Small tables with named rows and columns. After each table, cells are looked up by row and column.

pamez:
	von	bokime	ret	telo	sinal	livonik
terama	127	167	159	178	211	227
menen	207	214	168	20	170	156
miz	181	188	168	162	154	149
navaku	106	166	191	161	169	171
lem	120	119	207	73	144	136
bufiga	110	196	161	136	165	134

navaku, von -> 106
menen, livonik -> 156
menen, ret -> 168
lem, telo -> 73
navaku, livonik -> 171
bufiga, bokime -> 196
bufiga, ret -> 161
navaku, ret -> 191
bufiga, telo -> 136
bufiga, livonik -> 134
lem, ret -> 207
navaku, sinal -> 169
miz, livonik -> 149
menen, von -> 207
miz, telo -> 162
terama, sinal -> 211

Table siku
|  | gaz | lak | kib | befu | gevikap | zigupiv |
|---|---|---|---|---|---|---|
| fuvab | 641 | 592 | 650 | 559 | 596 | 648 |
| lamet | 632 | 623 | 646 | 628 | 635 | 640 |
| lolonu | 583 | 643 | 678 | 776 | 735 | 633 |
| fileped | 691 | 610 | 602 | 465 | 522 | 646 |
| fikogal | 639 | 569 | 661 | 532 | 583 | 653 |
| niv | 710 | 600 | 591 | 405 | 482 | 650 |
| zad | 661 | 601 | 631 | 524 | 568 | 647 |
| mek | 653 | 619 | 630 | 571 | 595 | 642 |
| siz | 715 | 498 | 625 | 241 | 398 | 675 |
| vemo | 657 | 604 | 633 | 539 | 577 | 646 |
| zefeko | 641 | 642 | 632 | 635 | 634 | 636 |

niv, kib: 591
lolonu, lak: 643
fileped, kib: 602
fuvab, gaz: 641
vemo, gevikap: 577
zad, gevikap: 568
mek, gaz: 653
vemo, gaz: 657
lolonu, gaz: 583
lamet, gaz: 632
lamet, befu: 628
Row with the largest gevikap: lolonu

Table kos
,somikol,vos
rase,23,98
lupifen,15,112
bazafo,25,106
tazuva,194,73

rase, somikol: 23
tazuva, vos: 73
tazuva, somikol: 194
rase, vos: 98
lupifen, vos: 112
bazafo, somikol: 25
bazafo, vos: 106

tuk.tsv
	gugezap	ketuf	tapen	bop	gapeso	ves
pipadu	5949	6003	6189	9421	6336	8991
bal	6078	5953	6298	7046	6245	9913
pagi	6216	6060	6013	8740	6149	3370
pezu	6218	6071	6306	4028	6095	5990
fididud	6235	6162	5862	5495	6205	2785
nit	6068	6156	6160	4571	6109	9786
pifebu	6336	6080	6152	1249	6128	4884
nin	6153	6161	6263	9648	5874	6435
medet	5787	6249	6184	6105	6670	5605
napuru	6370	6182	6333	9095	6009	3450

pipadu, ketuf -> 6003
nin, ketuf -> 6161
pifebu, ves -> 4884
bal, ves -> 9913
bal, tapen -> 6298
pipadu, tapen -> 6189
nin, ves -> 6435
napuru, ves -> 3450
medet, gugezap -> 5787
pagi, ves -> 3370
fididud, ketuf -> 6162
pagi, tapen -> 6013
nit, bop -> 4571
pezu, tapen -> 6306
medet, tapen -> 6184
bal, gapeso -> 6245
pagi, ketuf -> 6060

pitadi.tsv
	delapa	berupag	dal	kufusis	zurok	gevub	narumiv	nok
bop	0.0	0.6	0.0	0.4	-0.1	-0.1	0.5	0.2
noni	-0.2	0.8	-0.1	0.5	-0.2	-0.2	0.5	0.2
kuvape	0.7	0.2	0.0	-0.3	0.3	-0.6	0.8	0.2
gosen	-0.1	0.1	0.2	0.4	0.3	0.5	0.0	0.1
voba	0.3	-0.1	0.2	-0.2	0.4	-0.2	0.6	0.1
nep	0.8	0.2	0.1	-0.4	0.3	-0.6	0.9	0.1
tefi	0.3	0.7	0.0	0.4	-0.2	-0.2	0.4	0.4
kamote	-0.5	0.2	0.2	0.6	0.2	0.7	0.0	0.1

kuvape, narumiv => 0.8
noni, zurok => -0.2
bop, zurok => -0.1
tefi, berupag => 0.7
voba, narumiv => 0.6
kamote, delapa => -0.5
nep, gevub => -0.6
nep, narumiv => 0.9
gosen, berupag => 0.1
noni, delapa => -0.2
bop, dal => 0.0
gosen, nok => 0.1

pofonun:
	funi	regobuz	bup	pup	gevu
talopi	715	632	718	505	680
robato	334	511	357	956	401
kup	564	577	482	695	509
sabo	732	684	770	450	825
rubez	877	668	907	347	873
lufiri	368	502	413	927	426
nedid	812	616	898	403	800
puve	288	583	245	995	389
mumeta	388	507	412	946	446
tumus	356	618	348	839	448
tomep	676	693	868	496	911
dake	575	632	512	671	601
fif	429	589	411	811	451
bib	644	698	686	562	811

gevu of mumeta: 446
funi of bib: 644
pup of talopi: 505
regobuz of talopi: 632
regobuz of lufiri: 502
funi of talopi: 715
funi of rubez: 877
gevu of sabo: 825
gevu of robato: 401
bup of sabo: 770
bup of lufiri: 413
pup of robato: 956
gevu of tomep: 911
bup of robato: 357
bup of puve: 245

vududa =
|  | kofudok | sida | nevaz | fufufus | mef |
|---|---|---|---|---|---|
| gitodu | 59 | 99 | 125 | 134 | 57 |
| mola | 76 | 155 | 105 | 124 | 115 |
| tofufa | 241 | 129 | 141 | 118 | 127 |
| nolubo | 184 | 134 | 140 | 146 | 86 |
| femu | 181 | 161 | 136 | 172 | 120 |
| pagesev | 143 | 156 | 129 | 83 | 127 |
| sesese | 117 | 164 | 124 | 138 | 148 |
| gul | 62 | 132 | 131 | 158 | 129 |
| lis | 164 | 53 | 107 | 38 | 167 |
| varefu | 149 | 122 | 123 | 98 | 125 |
| niz | 171 | 11 | 101 | 71 | 43 |
| bedug | 166 | 77 | 126 | 218 | 114 |
| guli | 110 | 32 | 129 | 135 | 200 |
| sitib | 112 | 12 | 96 | 43 | 46 |

sesese, sida: 164
gitodu, sida: 99
gitodu, fufufus: 134
femu, sida: 161
niz, sida: 11
tofufa, nevaz: 141
pagesev, fufufus: 83
nolubo, fufufus: 146
guli, mef: 200
varefu, nevaz: 123
Which row has the largest kofudok? tofufa

